A small network was trained on made-up records. Each row is its average activation on records with the value named, seen along a few directions.
Values that are neighbours, or in one group, have similar rows; names and order tell nothing.
In the rows, 500 means zero.
Strong random noise was added to every row along 3 fixed directions; ignore it. To show where, here is one row again and again, with new noise each time:
[506 456 532 534 677 484 521 466 590 433 421 441 309 570]
[416 589 444 453 523 774 508 469 650 555 362 510 316 544]
[500 354 449 594 501 346 555 520 451 562 473 503 424 512]
[538 444 574 511 598 416 517 479 561 490 421 424 447 551]
[430 341 300 607 240 409 581 573 357 760 487 614 516 441]


Values of FUPOB:
ragon: [491 587 474 468 617 644 457 568 564 383 574 593 471 543]
nen: [460 420 479 542 489 424 486 532 484 570 463 531 514 532]
vab: [747 427 661 390 254 286 458 453 426 572 493 323 944 414]
mamu: [520 483 542 496 484 494 524 500 587 556 424 468 480 543]
deram: [405 501 212 528 409 644 681 547 379 505 542 667 432 385]
gal: [479 599 560 532 507 563 575 437 549 516 562 457 443 422]
vupor: [424 562 553 565 548 493 431 511 540 439 619 517 467 498]
gep: [514 578 391 460 483 648 390 441 445 491 545 571 475 511]
rut: [501 469 644 502 613 401 412 471 532 437 506 506 572 633]
pes: [550 529 692 543 645 328 500 470 539 343 579 413 437 462]
zigof: [535 548 412 460 415 587 448 490 455 465 505 458 434 517]
batut: [389 527 361 417 441 732 574 560 419 492 528 604 561 404]
pakan: [523 624 632 443 735 495 388 478 546 303 490 433 450 564]
The values of FUPOB form a star with 4 arms.
Which values are neighbours of zigof? Give them in the order they are listed.
Answer: vab, gep
Which values are neighbours of deram? Give them in the order they are listed.
Answer: batut
Which values are neighbours of nen? Give them in the order they are listed.
Answer: mamu, rut
Which values are neighbours of pes? Give them in the order they are listed.
Answer: gal, vupor

Values of BUKED:
rulit: [430 495 518 518 275 376 420 515 385 684 449 589 559 533]
komap: [573 271 483 609 470 102 634 472 333 492 470 352 625 468]
napi: [464 459 445 656 605 389 507 571 374 334 672 597 349 422]
fuba: [337 543 471 549 605 560 440 450 545 515 581 579 257 534]
vos: [494 668 619 407 501 628 287 488 588 486 539 424 541 590]
mapeg: [511 448 336 472 384 550 635 566 350 536 542 619 662 455]
vurar: [573 438 583 500 527 347 469 527 610 565 461 516 496 604]
topad: [474 399 429 597 315 384 535 510 479 795 466 494 656 486]
tuno: [593 517 369 429 380 547 575 458 479 525 530 511 542 382]
nif: [447 449 398 639 802 443 589 548 437 186 648 524 188 477]
lun: [514 380 543 468 403 533 529 535 521 649 362 458 570 464]
vani: [662 405 609 594 927 385 605 404 552 127 466 332 186 559]
gadez: [378 513 317 550 430 665 437 559 432 501 602 697 446 489]
The values of BUKED form a ring.
How many steps from neighbour to neighbour lead from vos to vani, at the fewest?
Answer: 6
Which values are neighbours of vurar? Give them in the order they are listed.
Answer: rulit, topad
Which values are neighbours of mapeg? Give them in the order they are listed.
Answer: tuno, nif
